Each row below holds a small network's activations on one input, seen along a few directions.
Each table varies a few parts of the input and shows all the possible inputs, shuffled.
A made-up example of a description, with smaller parts first: one of 5 places around a ring, together with either a single point or one of 11 places along a line or (one of 2 separate values, together with one of 6 places along a line).
Shared parts are said once, and a part with two or three values counts as separate values.

Other details of the inputs shift rows strongly along two fixed directions, in all tables alike. That doesn't count.

Table:
r1: [  2  29  18  24  -9 -28 -49  11 -62 -35  40  30 -26 -11  28  21]
r2: [ 18  28  62 -16  15 -26  26  -8   6 -10 -36  18   5 -54  19 -42]
r3: [ 12  -8   0 -23  -2  23  47  -9  60  -1 -32 -28  32 -17 -24 -28]
r4: [  6 -48 -29  15   3  19  -9  -8 -19   9  20   6  -3  63   8  54]
r5: [ 15 -19  28  17  24 -20 -29 -11 -38 -17   9  36 -38   0  21  15]
r6: [ 11   0   3  -8   6  20  40 -10  27   0 -25 -20  21  -1  -8 -13]
r7: [ -7  65  42 -12  -2 -42  -4   0   3 -20 -12  -1  -6 -57   3 -54]
r8: [  7 -31   4  10   1   4  -5  -6 -15  -8   5  14  -4  30  19  25]
r9: [  8 -55 -30   0 -12  27  12 -13   8   5  11  -7   4  35  -8  46]
r10: [  7  -6   1 -32  11  14  45 -18  60  14 -26 -19  38 -20 -31 -26]
r11: [ 13  -9  -1 -25   2  22  43 -12  60   0 -29 -25  33 -18 -27 -31]
r12: [-24  36 -29 -29 -12  19  26  17  52  15 -20 -44  18 -10 -31 -44]
r13: [  6 -59 -22   3 -13  12   4 -13 -17  14  23  12  -5  39   7  65]
r14: [  6  -8   4 -21   0  25  39  -9  62  -9 -34 -26  44  -3 -15 -32]
r15: [ -3 -59 -52  12 -10  19  -5  18   0  31  14 -16 -10  33 -21  31]
r16: [-11  62  40  12   1 -42 -33  27 -73   3   1  35 -47 -28  55  -7]
r17: [ -7  36 -20 -20 -16  17  16   9  55 -16   1 -32  56 -14 -32 -32]
r18: [ -2  49  50  12   0 -55 -43   6 -49 -36  20  35 -20 -32  34 -14]
r19: [ -9  61  39  -8   2 -38 -10   3  10 -30 -12  -4  -7 -51   0 -60]
r20: [  4 -51 -29  -4 -12  20  19 -13   2  17  15  -4  10  39  -6  51]
r21: [  0  -1   0 -24  17  17  44 -26  56  31 -24 -19  34 -19 -36 -28]
r22: [-28 -16 -58   1 -14  19 -24  21   1  13  29 -19 -22  45 -17  25]
r23: [ 11 -16  -8   7  10  18  12  -9   0  -6  -8  -8   0  24   0   9]
r24: [ 20  15  61  23  15 -31 -14  -2 -55 -34 -17  33 -34 -22  51  -9]
r25: [ 12  16  60  21  38 -34 -26 -17 -43 -12  -8  41 -42 -31  28 -19]
r26: [-11 -52 -34   8  10  26  -6 -27  17  31  16  -3   9  41 -20  30]
r27: [  5 -15  29  28  -6 -32 -27  15 -73   7   2  31 -29 -11  35  28]
r28: [ 15  -2  41  17  13 -26  -4  -8 -62   0   4  38 -29   1  46  31]
r29: [ -4  35 -16 -18 -21   5  16   2  25  -4  11 -19  42 -22 -22  -7]
r30: [  7 -13   6 -15  19   9  14 -13  44  -2 -18  -6  24  -2 -17 -23]
r31: [ -8   6 -13   8 -15 -14 -28   0 -16 -22  39   2  -7   6  -9  18]
r32: [ 10   3   3 -16   6  12  45 -13  23  13 -24 -15  28  -1  -7  -9]
r33: [ -2 -11  -3   2  -8  12  11  17  27   1 -32 -24  30  -7 -14 -28]
r34: [ -7  41 -29 -14 -16  33  20  14  52 -16  -6 -38  45 -18 -34 -36]
r35: [-10  62  41  20   7 -33 -44  32 -65 -19  -1  27 -53 -27  50 -24]
r36: [-12  24 -31  -3 -20  13  -4  19  -8  16  15  -3   7   6   3  20]
r37: [ 20  42  56  -3  19 -15  28  -9 -10 -15 -41   6   1 -41  26 -45]
r38: [-16  18 -25   6 -12   5 -22  25 -26  13  16  -3 -25  15  12  15]
r39: [  6  -9   6 -11  22  11  12 -16  43   7 -18  -5  21  -1 -23 -26]
r40: [ -6 -56 -32  20  11  19 -18 -27 -10  21  24   6 -17  39 -13  42]
r41: [ -4  80  32   2   1 -10  -8  27 -10 -26 -22   2  -5 -49  22 -54]
r42: [ 10 -10  31  19  26 -21 -23 -21 -46  10  10  38 -40  -7  20  17]
r43: [ 11 -10  -2 -20   8  24  37 -10  64 -10 -30 -26  31 -13 -30 -38]
r44: [-19  25 -18 -25 -11  -1  11   2  65  -4  -5 -36  36  -9 -39 -42]
r45: [-11  -7 -55  14 -24  23 -29  19 -32  13  42   1 -15  39   3  58]
r46: [-27  27 -22 -29  -8   4  13  11  62   4 -13 -36  25  -2 -34 -48]
r47: [-20  17 -22   8  -7   3 -31  31 -20   8  15   2 -18  24  16  10]
r48: [ -3 -21  -5   3  13  12   8 -29   7  25  -2   0   0  -1 -12   5]
r49: [-28  33 -26 -26  -8  16  15  24  58  10 -19 -38  24   2 -26 -48]
r50: [-17  23  20   7  -6 -51 -41  10 -67   5  27  36 -53  -3  33  21]
r51: [  6  28  46  -1  11 -30  15  22  -6  12 -40   6  -5 -57  15 -56]
r52: [-13  40 -23  -9 -12  22   2  26  30  -1  -7 -20  28  -2  -8 -24]
r53: [  6 -51 -35  -1   7  24   3 -21  14  24  18  -3   0  32 -29  36]
r54: [ 10  -7   4 -13  -3  18  38 -11  29  -4 -24 -17  21  -6  -7 -14]
r55: [  0  34  16  25  -8 -23 -53  22 -66 -23  33  40 -24  -3  42  23]
r56: [  9 -59 -29   5   5  13 -12 -17  -9  13  27  11 -15  37 -10  53]
r57: [  1  33  56  -6  26 -22  22 -26   1  16 -35  15   4 -56  11 -46]
r58: [ -2  19 -22  11 -20   6 -23  12 -31  -7  32   7  -3   3   6  29]
r59: [  5 -50 -25  16   3  19  -8  -7 -15   6  20   6  -4  60   8  54]
r60: [ -8 -61 -49  14  -6  17 -15  23   6  27  13 -11  -4  45 -17  26]
r61: [  8  27  46  12   6 -16   3  18  -6 -23 -47  -5   1 -52  10 -57]
r62: [ 12  -6   2 -10  -3  17  38  -9  28  -4 -26 -20  23  -5  -6 -13]
r63: [ 17  13  59  18  35 -35 -27 -12 -42 -18  -9  43 -41 -30  27 -18]
r64: [-25  32 -21 -25 -12   3  16  17  26  23 -10 -25   7  -6 -15 -24]
r65: [-12 -17 -46  -5 -28  -2 -11  -6  -3   8  50  -7  13  28 -25  51]
r66: [ 18   9  68  14  18 -37 -21   0 -41 -25 -13  44 -29 -22  51 -10]
r67: [  3 -30  -6  21 -12  -1 -13  14 -33   5   0   0 -11   5   5  23]
r68: [ -7  -9 -51  10 -28  12 -26   9 -35  12  53  10   1  32   0  68]
r69: [ -6 -10 -52   3 -29  18 -14   2  -5  -3  49 -12  16  26 -22  48]
r70: [ 10 -18  -5   8  10  18  13  -7   4  -9  -8  -8   0  21   0   9]
r71: [ 16  25  60  -9  22 -20  11  -5  15 -22 -38  15   9 -41  20 -54]
r72: [-23 -24 -48   2 -20  -4 -31   6 -23  16  45  -1 -31  43 -11  47]
r73: [  5 -54 -25   3   8   7  -7 -20 -12  31  30  17 -11  36 -13  56]
r74: [-10  20  23   9  -9 -54 -41   0 -58  -3  34  33 -39 -12  24  24]
r75: [-25 -26 -49   7 -15  -1 -39   9 -18   5  45  -3 -35  48 -13  40]
r76: [ -8  28 -14 -16 -19  -1  11  -4  30 -12  12 -24  28 -18 -30 -16]
r77: [  7 -53 -25   7 -12  10   7 -11 -22  16  22   7  -3  44   8  65]
r78: [  9 -12   8 -20  -2   8  39  -9  36   8 -20 -10  23 -12  -9  -8]
r79: [ 18  25  57  -3  16 -16  17  -3  11 -30 -40   7  -3 -46  17 -51]
r80: [ -1  -9 -20  -7   3  22  29  21  59   9 -36 -41  22 -16 -37 -54]
r81: [  5 -54 -34   8  -6  30   6  -9   6  -4  13  -9   1  46 -11  41]
r82: [  7 -26  -3   4   0  11   9  -5   7  -6  -6  -2  12  26   8  13]
r83: [  1  -7   6  -8  25  11  13 -20  42  13 -16  -6  20  -2 -23 -26]
r84: [ 19  10  64  19  14 -30 -17  -5 -50 -36 -16  38 -36 -26  49  -8]
Each input here is: one of 4 places along a line, together with either one of 2 separate values or one of 8 places around a ring or one of 11 places along a line.
- The inputs of r36 and r52 match in every part but the place on the line of 4. If r16 is changed in the same way as r36 into r52, which row does it become? => r47
- The inputs of r59 and r70 match in every part but the place on the line of 4. If r82 is changed in the same way as r59 into r70, which row does it become? => r24
- The inputs of r74 and r7 match in every part but the place on the line of 4. If r28 is changed in the same way as r74 into r7, which row does it become? => r6
- Change only the place on the ring of 8 in r72. List by row number the other rows that result. => r7, r12, r38, r45, r58, r69, r76
- Change only the place on the line of 4 in r30. List by row number the other rows that result. => r5, r10, r56
- Change only the choice among 2 separate values in r80. List by row number the other rows that result. => r61

Table:
r85: [ -9 -28 -47 -10 -15  23  10  -5  31  17  18 -22  23  26 -33  24]
r86: [  1  34  30  -6   3 -20   2   1   6 -15 -15   0   3 -36   1 -37]
r87: [-15 -25 -52  -7 -11  28   6   9  30  23  10 -27  11  34 -29  15]
r88: [ -2  70  54 -19  11 -23  26   9  33 -17 -53 -13  17 -72   1 -94]
r89: [-13  18 -19 -26  -2  18  33   4  63  13 -26 -39  32 -13 -36 -46]
r90: [  1  38  43   6  12 -35 -23  -2 -32 -18   0  26 -25 -29  25 -19]
r91: [ -6 -23 -49  -6 -18  31  13   1  26  15  14 -26  24  28 -27  25]
r92: [  0  -9  -2  24  -3 -11 -41   6 -62  -7  33  30 -36  26  32  47]
r93: [  3  42  27  -9   5 -10   9  -4   7 -16 -12   3   9 -33   6 -32]
r94: [ -2  33  10 -17   0   0  25  -1  25   3 -19 -13  20 -29  -9 -32]
r95: [ -8 -20 -50  -8 -15  31  16   0  26  22  13 -25  21  30 -26  25]
r96: [ -1  70  51 -17  10 -17  25  14  33 -17 -54 -15  17 -69   4 -93]
r97: [ -5 -15 -17  16  -7  -1 -23  10 -42  10  25  14 -24  28  17  43]
r98: [  1 -20  -2  19  -6 -20 -40  -1 -53  -4  40  31 -29  19  18  49]
r99: [ -8 -24 -50  -5 -18  33  12   7  25  14  10 -28  23  30 -25  22]
r100: [  7 -56 -30  -1  12  37  19 -24  36  17   0 -14  19  35 -29  21]
r101: [ -1 -15   5  28  -3 -23 -51  14 -66  -9  33  34 -47  20  32  40]
r102: [ -5 -11   7  21   1 -30 -44   2 -68   8  35  37 -50  16  30  45]
r103: [  1 -16 -10  20 -10  -5 -31  10 -47  -6  29  18 -22  24  20  43]
r104: [ 12 -18   2 -17  16  27  50 -19  65  11 -43 -29  38 -17 -32 -39]
r105: [ -4 -10  -3  23  -3 -16 -39  14 -63   5  26  30 -43  23  31  42]
r106: [  6  37  29  -7   0 -13  10   1   5 -18 -14   1  11 -38   5 -32]
r107: [ 20   2  64  10  18 -33   0 -10 -39 -15 -23  35 -25 -25  43  -9]
r108: [  5  38  37   8   5 -21 -13   1 -32 -18  -2  22 -14 -25  29 -13]
r109: [  1  33  40   3   9 -34 -14   0 -34  -3  -2  26 -21 -31  26 -14]
r110: [ -4  18 -15 -25  -9  22  40  -2  60   4 -21 -36  45 -20 -34 -34]
r111: [ -8 -31 -64 -10 -20  42  14   8  47  11  10 -39  31  37 -41  17]
r112: [ -9 -22 -47 -11 -10  25   5 -10  34  12  22 -20  23  31 -34  23]
r113: [ -4  37  24  -6   9 -14  -2   3  10 -13 -15  -1  -1 -26   3 -41]
r114: [ -3 -24 -48  -6 -19  31  11   0  28   7  16 -25  26  28 -28  25]
r115: [  3 -63 -47 -17  -4  43  39 -18  51  27  -4 -29  29  45 -34  29]
r116: [ -1  76  52 -17  15 -16  20   9  35 -24 -50 -11  16 -64   5 -93]
r117: [ -4 -18 -12  20  -8  -6 -33  14 -46   2  25  18 -29  25  19  40]
r118: [ 10 -57 -29  -7  -4  29  27 -16  34   7  -1 -18  23  36 -22  27]
r119: [ -2 -14  10  25  -2 -32 -48   3 -71  -1  36  38 -48  14  31  46]
r120: [-10 -20 -52  -6 -12  34   4   4  31   8  13 -26  18  36 -27  18]
r121: [  2  32  43  10   7 -35 -22   9 -32 -21  -6  22 -24 -31  26 -26]
r122: [ 14 -47  16  24  20 -10 -23 -16 -53  15  12  39 -41  20  26  44]
r123: [ 16   9  50  -4  20 -12  19 -16   3 -17 -30  13   2 -21  20 -27]
r124: [ 22   0  50   8  26 -13  11 -14  -5 -11 -31  16  -3 -33  15 -29]
- What is each input in this table made of? => one of 4 places along a line, together with either one of 2 separate values or one of 8 places around a ring
- The inputs of r119 and r86 match in every part but the place on the line of 4. If r99 is changed in the same way as r119 into r86, which row does it become? => r103
- The inputs of r98 and r109 match in every part but the place on the line of 4. If r106 is changed in the same way as r98 into r109, which row does it become? => r94
- Start at r113 and move only the place on the ring of 8, one step at a time. The first step leads to r90. Which rows follow, in order? => r112, r93, r108, r92, r120, r116
- Start at r120 and move only the place on the line of 4, one step at a time. The first step leads to r111. Which rows follow, in order? => r117, r105
